A small network was shown many inputs. Here are its activations along a few directions, one row for each input.
In each table, some parts of the input vary, and every possible input appears once, in random order.
Descriptions start from the smaller parts, as in this example, which fits no table here: line(6) and (point or ring(9) or (values(2) and ring(5))).
Shared parts are said once, and a part with two or three values counts as separate values.
In the rows, 128 means zero.

Other details of the inputs vary at random and push rows far along three fixed directions, the same in every table; ignore that.

Table:
R1: [110  71 130 139  95  93 170 148 150 141 100 142]
R2: [169  24 196 133 127 186 135 125 152 128 175  53]
R3: [ 86 117 107 116  79 172 138 134 133 116  95 173]
R4: [ 72 158 108 197 119 128 165  70  89 134 119 142]
R5: [ 71  71 128 165  99  93 179 138 133  86  61  97]
R6: [163 124  78  87 106 140 151 207 167 151 101 175]
R7: [190 115  96  89 119 134 159 153 193 149  87 174]
R8: [129  63 230 130 108 126 125 119  47  96 117  58]
R9: [120  88  79  79  99 124 113 187 185 121 118 184]
R10: [138  86 113 108 113 126 166 133 180  94  62 126]
R11: [153  48 172  94 126 186 136 166 144 108 165  82]
R12: [150 163  73 165 146 121 149 129 137 154 137 129]
R13: [148  38 168 128  90 220 106 102 170 140 149 135]
R14: [205  51 197  92 156 182  99 105 151 155 176 172]
R15: [116 164 121 200 181 109 161  80  81 136 196  75]
R16: [114 163  81 121 162 108  99 139 145 138 121 101]
R17: [106 165 114 127 172 105  82 124 106 159 122 153]
R18: [189 127 141 166 168 164 139 111 112 171 214  93]
R19: [ 62 149 115 115  85 136 118 117 130 146  53 137]
R20: [148  68 182  87  97 226 123 127 131 159 188 166]
R21: [160 105  82  77  72 105 101 173 177 119  77 135]
R22: [132  81 108  72  59  86 109 171 164 115  81 145]
R23: [ 62 109 115 179  72 131 174 101 119 115  51 135]
R24: [150 134 139 128 181 123 136  75 122 134 204 141]
R25: [105 193  90 164 173  78 187  81 100 107 121 115]
R26: [ 67 137 140  96  75 139 129 127 131 160  51 141]
R27: [ 75 129 143 143  96 128 200  81 109 103  50 147]
R28: [127 139 128 148 181 151  89 118  80 117 190 143]
R29: [167 111  80  70  73 101  95 173 181 138  97 146]
R30: [128 104 124 160 155 127 111  99 132 133 197 112]
R31: [ 79 142 164 145 182 102 122  99  73 123 173  47]
R32: [ 83  92 148 105  69 171 169 145 124 121  86 161]
R33: [148 158  92 105 175 129  69 129 154 170 183 109]
R34: [151 160 152 138 144  99 139 103  55 136 196  67]
R35: [111 170  87 192 158  83 171 104 100 146 146 114]
R36: [180 162  47 118 158 141 119 123 181 118 114 160]
R37: [157 122  60  88 104 144 128 204 182 132  93 165]
R38: [146 102  72  75  80  94  82 163 181 114  97 167]
R39: [179  44 191  77 104 235 103  81 180 141 168 151]
R40: [151 134  83 130 166 127  87 103 152 106 107 194]
R41: [127 140  51 107 153 132  84 151 162 113 171 182]
R42: [ 74 115 166 132 125  88 149 149  85 141  42 122]
R43: [151 104  80  77 104 127 141 196 185 152 117 187]
R44: [174  77 228 112  96 141 184 151  64 128 133  22]
R45: [ 92 119 147 134  84  62 154 142  63 100  36 125]
R46: [ 91 110 118  89 111  77 136 172 155 158  72 144]
R47: [ 72 114 133 140 116 102 172 163  83  98  55 155]
R48: [ 92 180 107 145 134  50 141 105  62 107 145 104]
R49: [ 99 137 135 189 171 104 152  80  84 128 198  94]
R50: [177  21 193  72 125 173 118 118 182 122 170 120]
R51: [113 212 138 152 139  76 103 136 158 102 164 150]
R52: [112 237 138 195 137  88 154 153 130  90 116  89]
R53: [164  97  81  86 112 125 133 140 214 127  87 169]
R54: [155 113  95  75 112 136 102 192 193 164  76 124]
R55: [ 95 210 157 163  99 134 119 104 150 109 126 165]
R56: [133 166 111 104 148 201  32  80 145 169 189 150]
R57: [180  28 234  92 111 180  75 128  94 110 155  81]
R58: [114 146 117 147 129  91 225 128 114  99  41 100]
R59: [ 83 199  96 173 147 114 177  48  88 122 106 171]
R60: [117  69 112 155 105 125 120 144 154 112  53 164]
R61: [ 66 175  92 183 174 102 135 122  54  73 101 137]
R62: [183  33 189 128 131 174 100 128 143 172 171 158]
R63: [100  64 198 114 128 141 175 147  91 104 165  85]
R64: [105  51 250 122 140 154 119 128  72 125 114  46]
R65: [110 176  73 204 151  95 175 119 100 118 104  85]
R66: [131 105 115  78  32 161  87 127 154 121  69 163]
R67: [178 178  93 102 185 149  77 139 147 190 193 120]
R68: [171  35 230  76  91 141 125 138 102 139 189  81]
R69: [112 181 167 146 108 139 123  59  26 138 176 103]
R70: [159 143 161 134 143 114  86 101  49 140 181 133]
R71: [165 123  63  93 123 163 116 194 179 121 112 157]
R72: [ 58 166 108 171 129 157 153  96  66  83 121 127]
R73: [160 157  89 125 165 197  74  48 161 132 193 188]
R74: [157 131  55 144 136 122 101 128 182 156 159 152]
R75: [160 175 111 138 187 161 135 134  91 139 217 105]
R76: [ 92 159 172 147  62 146 125 141 181 105  88 163]
R77: [144 171 137 162 201 116 169  64  86 128 197  96]
R78: [116 168  64 125 170 112  46 132 140 143 105 178]
R79: [146 163  71 129 170 104 102 100 144 134 116 219]
R80: [100 146 143 152 177 114 158 115  59 117 216 107]
R81: [114 129 118 146 118  98 213 132 123  86  30  89]
R82: [115 179 103 116  80 128 103  90  95 142 127 163]
R83: [121 127  92 176 146 113  97 111 123 132 120 165]
R84: [ 98  56 217 113 146 142 130 130 108 112 143  31]
R85: [ 78 113 150 152 125 101 181 156  62 104  71 145]
R86: [117  66 238 104 140 147 165 138  99 145 142  15]
R87: [ 69 103 139 177  73 124 200 105 104 134  53 143]
R88: [170 191  66 124 130 105 101 137 112 132 140 110]
R89: [139 180  68  99 160 100  94 148 162 191 146 153]
R90: [138 158 103  94 184 125  58 117 148 180 219 145]
R91: [ 76 204 149 181 133  67 132 139 141  81 137 118]
R92: [137 143 121 116  80  85 175 167  98 118  58  84]
R93: [146 172  85 114 122  83 119 128 112 138 147 122]
R94: [175 219 107 132 126 114 101 175 200 129 134 161]
R95: [156 208 127 148 150 110  47 138 172 123 159 210]
R96: [134 166 156 124  95  92 132 179 190 107 100 132]
R97: [150  68 174 165 132 170 169 133 117 112 126  39]
R98: [ 77  99 134 133 105 105 203 171 104  86  68  78]
R99: [195 109  86  74  83 137  97 182 176 128  88 128]
R100: [137 165 113 136 187 142 132 120  94 135 230 110]
R101: [171  54 212  91 143 197 116 159 139 142 147  27]
R102: [151 132 132 137 203 150 102  60 124 103 223 114]
R103: [110 207 108 154 178  93 155 133  78 158 124  77]
R104: [105 195 136 150 110 138  95  54  43 121 168 100]
R105: [151 159  67 107 169 109 104  93 171 140 176 198]
R106: [182 138 101 126 193 151  61  79 147 135 185 189]
R107: [121 140 166 128  80  99 140 191 205 103  84 119]
R108: [107  90 116 158 107  98 146 143 133 134  58 171]
R109: [ 45 128 179 120  75 131 173 117  90 150  34 107]
R110: [171 109 222 123 119 167  56 157 181 122 170 156]
Description of these inputs: line(5) and (values(2) or (line(4) and values(5))).
The inputs of R91 and R107 match in every part but the line(5) part. If R90 is changed in the same way as R91 into R107, which row does it become?
> R86
The inputs of R45 and R92 match in every part but the line(5) part. If R64 is changed in the same way as R45 into R92, which row does it become?
> R54
Change only the line(5) part in R106. List by row number the other rows that result.
> R39, R50, R53, R81
Start at R73 and move only the line(5) part, one step at a time. The first step leads to R40. Which rows follow, in order?
> R102, R10, R36
Change only the values(5) part in R92. List by row number the other rows that result.
> R12, R58, R67, R75
Start at R44 and move only the line(4) part, one step at a time. The first step leads to R92. Which rows follow, in order?
> R88, R99
Change only the values(2) part in R76. List by row number the other rows that result.
> R55
